These are the activations of a small neural network, seen along a few directions. Each row is one input.
In each table, some parts of the input vary, and every possible input appears once, in random order.
A made-up example of a description, with smaller parts first: one of 5 places around a ring, together with either a single point or one of 9 places around a ring or (one of 3 separate values, together with one of 4 places along a line).
Shared parts are said once, and a part with two or three values counts as separate values.

Other details of the inputs vary at random and push rows far along two fixed directions, the same in every table; ignore that.

Rows:
r1: [ -8  13  14 -12  -6   6  -3   2   3  10  14  13   5]
r2: [  8 -15 -16  16  16  -9 -13  -4  -1 -14   0  -4   9]
r3: [ 12 -16 -23  -2   8  -8  -5   8  -6 -10   3  -1   8]
r4: [ 10 -13 -19  11  18  -9  -7  -1  -1  -8   2   3  13]
r5: [ -32   -7   21    9   -9  -54   20   37    6   33 -108  -12    2]
r6: [ 2  9 10 -8  1  9  8 -7  3 11  5  5 -8]
r7: [  2 -19 -18   8   7 -16 -30  15  -7 -17   6   2  21]
r8: [ -3   7   9  -2  -9  12   7  -3   1   3   6  -6 -10]
r9: [  5 -13 -22  -2   5 -16 -22  18  -7 -12   8   7  22]
r10: [-15  12  18   4 -11   4  -7   2   6   8  14   4   4]
r11: [ 0  8  5 -7 -7 11 11  0  1  8  7  0 -6]
r12: [-1 10  9  0  0  9 10 -4  5 12  9  3 -5]
r13: [ 11 -15 -22   4  12  -8  -7   3  -7 -13  -1   2  10]
r14: [-12  11  19  -6  -9   6  -9  -1   4   5  11   7   1]
r15: [  8 -16 -14  14  16  -9 -11   0  -2 -10   1  -5   8]
r16: [  2   8   9 -11  -2   9  11  -6   3   8   6   5  -6]
r17: [ 11 -17 -17   8  19 -10 -16  -6  -3 -17  -4  -1   8]
r18: [ 10 -16 -18   8  15 -10  -1   1  -3 -10   3   3  13]
r19: [ 13 -18 -18  -1  17  -9  -4  -1  -5 -12   0   6  10]
r20: [ 1 10  6 -5 -5 12  8 -1  1 10  8  1 -8]
r21: [  0   9   3 -10 -11  10  12  -2  -1   5   6   1  -9]
r22: [ -5  10  13   6  -4   9   6 -12   5   1   4  -3  -8]
r23: [ -3   9  13  -3  -3  10   4 -14   3   0   0  -1 -11]
r24: [ 12 -15 -23   6  14  -8 -10   3  -5 -11  -1   2  11]
r25: [  0  10  10  -8  -1   9   9 -11   3   5   3   6  -7]
r26: [ -9  14  10  -8 -13   7  -4   8   1   9  15   9   5]
r27: [  8 -18 -15  12  14  -9  -8   1  -2 -13   3  -6  10]
r28: [ -3  11   6  -1 -11  11   1  -7   1   1   2  -6 -14]
r29: [ -28   -8   25    3   -2  -53   21   32    8   35 -102   -8    1]
r30: [ 11 -17 -21   2  11  -8  -4   4  -7 -12   1   2  10]
r31: [  9 -16 -21   7   8  -8 -14   0  -7 -21  -2  -6   4]
r32: [ -4   7   9  -1 -10  12   8  -6  -1   0   4  -5 -11]
r33: [ -2   7  13  -5  -4  10   7 -12   2   0   3  -1 -10]
r34: [ 11 -19 -14   3  16 -10 -10  -1  -4 -14  -2  -3   7]
r35: [  1  11   9  -7   0  10   7 -11   4   8   3   6  -7]
r36: [ -5   8  12   4  -6  10  10 -10   4   2   6  -4  -7]
r37: [ -4  10  10   1  -9  12   4  -8   0  -1   2  -4 -11]
r38: [ 0 13  3 -7 -9 10  6 -3  1  7  4  1 -9]
r39: [-12  13  12  -6 -20   6 -10   7   1   2  11   0  -2]
r40: [  1  11   3  -9  -8  11   7   0   0   9   7   0 -10]
r41: [-1  9  9 -2 -3  9 14 -4  5 10 10  2 -3]
r42: [ 10 -17 -20   6   9  -8 -14   5  -6 -14  -1  -7   3]
r43: [-2 11  9  1 -2  9 11 -9  5  6  7  4 -4]
r44: [ -1  12   3  -8 -10  10   9  -4   0   4   4   1  -9]
r45: [ -3   8   6  -4 -13  11   7  -5  -1  -1   3  -6 -13]
r46: [ -2   8   6  -5 -12  11   6  -2   0   2   5  -8 -12]
r47: [-11  14  14  -2  -8   4  -1   5   6  12  17  11   8]
r48: [ 10 -19 -19  10  13  -8 -14   4  -6 -14  -1  -6   6]
Each input here is: one of 2 separate values, together with one of 4 places along a line, together with either a single point or one of 5 places around a ring.
The inputs of r34 and r16 match in every part but the choice among 2 separate values. If r36 is changed in the same way as r34 into r16, which row does it become? -> r18
The inputs of r31 and r44 match in every part but the choice among 2 separate values. If r2 is changed in the same way as r31 into r44, which row does it become? -> r4
A walk changes only the place on the line of 4. It starts at r34 and steps to r27. List the rest of the walk in order. -> r8, r46
Change only the choice among 2 separate values in r15. List by row number the other rows that result. -> r12
Change only the place on the line of 4 in r22. List by row number the other rows that result. -> r23, r31, r37

Rows:
r49: [-21  38  52  -8 -24  47 -29 -42  10 -15  49  -1 -29]
r50: [-22  30  44  36 -16  29  33 -20  19  22  18 -18 -19]
r51: [  0 -21  -4  43  34 -14 -40 -17   9 -28  13  -5  24]
r52: [ 17 -19 -34   0  -3  17 -64 -12 -22 -61  45 -10  -1]
r53: [  8 -28 -40  10  11 -42  23  54  -7  22 -35  -3  28]
r54: [-12 -21  -1  12  34 -53 -12  24  11  19 -36  26  49]
r55: [ -7  38  10 -42 -49  29  29  20  -4  27  17   4 -21]
r56: [-41  33  62 -35 -24 -19  10  16  14  48 -43  28   3]
r57: [-33  29  45   5 -13 -12  58  22  22  66 -31  13   7]
r58: [ -1  33  13  18 -36  59  25 -17   5   7  57 -30 -41]
r59: [ 28  -9 -42 -31   5  13 -48   3 -21 -36  63  25  20]
r60: [ 68 -29 -52 -27  59  25   7 -48 -13 -33  42  23  -1]
r61: [ -6 -34 -32  12 -17 -41 -12  41 -17 -18 -66 -34   0]
r62: [ 22 -40 -22   8  41 -39  20 -23  -5 -18 -94 -17 -19]
The inputs of r61 and r55 match in every part but one. If r49 is changed in the same way as r61 into r55, which row does it become? -> r56
Describe the family of inputs behind these rows. -> one of 2 separate values, together with either a single point or one of 6 places around a ring

Rows:
r63: [ 21   2 -20   1   3  32  -2 -14  -6 -20  49 -10 -14]
r64: [ -4   7   9  -5 -12  -3  28   3   0  11 -16  -2  -8]
r65: [-15   8   7   2  -5 -10  -2  21   0  16  -7   4  10]
r66: [-10   1  12  10   1   2   5  -2   4   2   9   4   3]
r67: [-14   1  10  -2  -8 -23  35  14   7  25 -46   3  -1]
r68: [-14   2  19  -7  -2 -16  27   8   6  22 -49   5   5]
r69: [ -2  -1   5  -9  -3 -13  18   2  -6   4 -30   0  -3]
r70: [ 10   7  -1 -13  -2  22   1 -15  -2 -14  17  -5 -21]
r71: [  5   9  -2   2  -6  34 -14 -32  -4 -28  52  -5  -8]
r72: [ 20 -71 -74  15  33 -66 -47  50 -21 -42 -17   5  62]
r73: [ 11   7  -7  17   0  24 -18 -15   1 -19  49  -3  -1]
r74: [ -4   3   3  -2 -10   4  20   3   2  -1  -5 -10 -12]
r75: [-10   1  17   2   2   3  -1  -9   1  -1   5   7   1]
r76: [  0   3   3  -2   6  -6  13   7   7  23 -32   3   1]
r77: [  2   3   5 -13  -1 -11  12   2  -4   7 -34   1  -9]
r78: [ 15   0 -12  -9   1  28  -2 -22  -6 -28  42  -4 -13]
r79: [-14  -2  12   3 -12 -17   9  14   3  22 -56 -16 -17]
r80: [-11  -2  10   9 -13  -6  13  11  -1  15 -32 -18 -13]
r81: [ 36 -81 -79  32  47 -45 -43  16 -22 -60  -6 -13  40]
r82: [-17   2  19   8  -7 -16  -2   2   5   0 -28  -2   3]
r83: [ 2  3  2  1  2  9 20 -4  5  6  5  5  6]
r84: [  8   5  -1 -12   0  17  12 -21  -2  -5  22  11  -7]
r85: [ -2   2  10  -9   6  -7  14   2   5  14 -34   6   2]
r86: [ -1   8   3  -2  -4   1  26   3   3  22 -13   3  -9]
r87: [  0   4  14  -5   6   3   6 -14   6   3  14   5   4]
r88: [  0  14   5 -24 -19  16 -18   5  -3  -3  31  12   3]
r89: [-10  -9  11   0 -10  -9   8   1  -3   0 -32 -12  -9]
r90: [ 46 -80 -93  22  62 -66 -44  27 -26 -46 -36  -3  45]
r91: [  1  13  -5  -6   0  16 -22  -4   0   0  40  10   2]
r92: [-16  -1   6  12 -12 -10   7   4   4   1 -21 -14   0]
r93: [ 13  13 -12   5  -2  41 -22 -30   0 -20  60  -9 -15]
r94: [ 2  7  4  2  3  7 21  3  3 18 -7  2  3]
r95: [  0  -1   2 -11   5 -12  13   0   2  11 -32   8  -6]
r96: [-10   4  20   0   4  -1  -4  -4   3   5 -11   6  -4]
r97: [-12   7  10 -20 -22  -2  -6  15  -4   4   7   9  10]
r98: [ -1   7   3  12  -1   1 -16  -3   5  -1  -1  -3  -3]
r99: [-14  12  10 -11 -25  -4   1  31  -1  20  -3   4   7]
r100: [ 11  -3  -3  -4  -1  22 -12 -19  -5 -19  19  -8 -16]
r101: [-15  10  18   0 -12  -2   0  -4   5   3 -26 -10 -12]
r102: [ -4   1  11   1   9 -16   6   6  11  24 -22   1   2]
r103: [ 29   6 -26  -7  12  37  -8 -30  -3 -12  61  11 -12]
r104: [ -9   7   6  -8  -3   4 -12  -2  -2  -4  23  12   9]
r105: [ -3   1  10   7   8 -12  12   8   8  20 -12  -1   6]
r106: [-5  0 11  4  5 -9 15  0  9 11  0  2  8]
r107: [ -7   9  12  13 -10   4  -1  -5   7  -5  11  -3   0]
r108: [-22   8  11 -15 -24 -25  -2  40   2  31 -41   4   7]
r109: [-23   5  14  14 -13 -19  12  17   4  18 -48 -19  -5]
r110: [ 10  13  -5 -12   4  29 -29 -18  -5 -19  64  15   3]
r111: [-2  1  5 14  7  8 -3 -2  0  3 16  2  1]
r112: [ 22   4 -21  -5   5  33 -11 -19  -3 -19  46  -8 -19]
r113: [ 11   9  -5  -2  -3  11  15  -3  -7   4   9  -3 -10]
r114: [-18   6  10   0  -8 -13   1  17   3  11  -4   7  12]
r115: [  8   8  12  -8  10  13  -3 -19   7   1  24   7  -3]
r116: [ -1   1   3   8   8   6 -11  -6   3   4  11   4  -3]
r117: [  4   7   7   5   0  12 -20 -16   3 -16  18   2  -4]
Describe the family of inputs behind these rows. -> one of 5 places around a ring, together with either one of 2 separate values or one of 9 places around a ring
The inputs of r66 and r75 match in every part but the place on the ring of 5. If r81 is changed in the same way as r66 into r75, which row does it become? -> r89
Change only the place on the ring of 5 in r115. List by row number the other rows that result. -> r87, r102, r105, r106
Change only the place on the ring of 5 in r76. List by row number the other rows that result. -> r68, r83, r85, r94
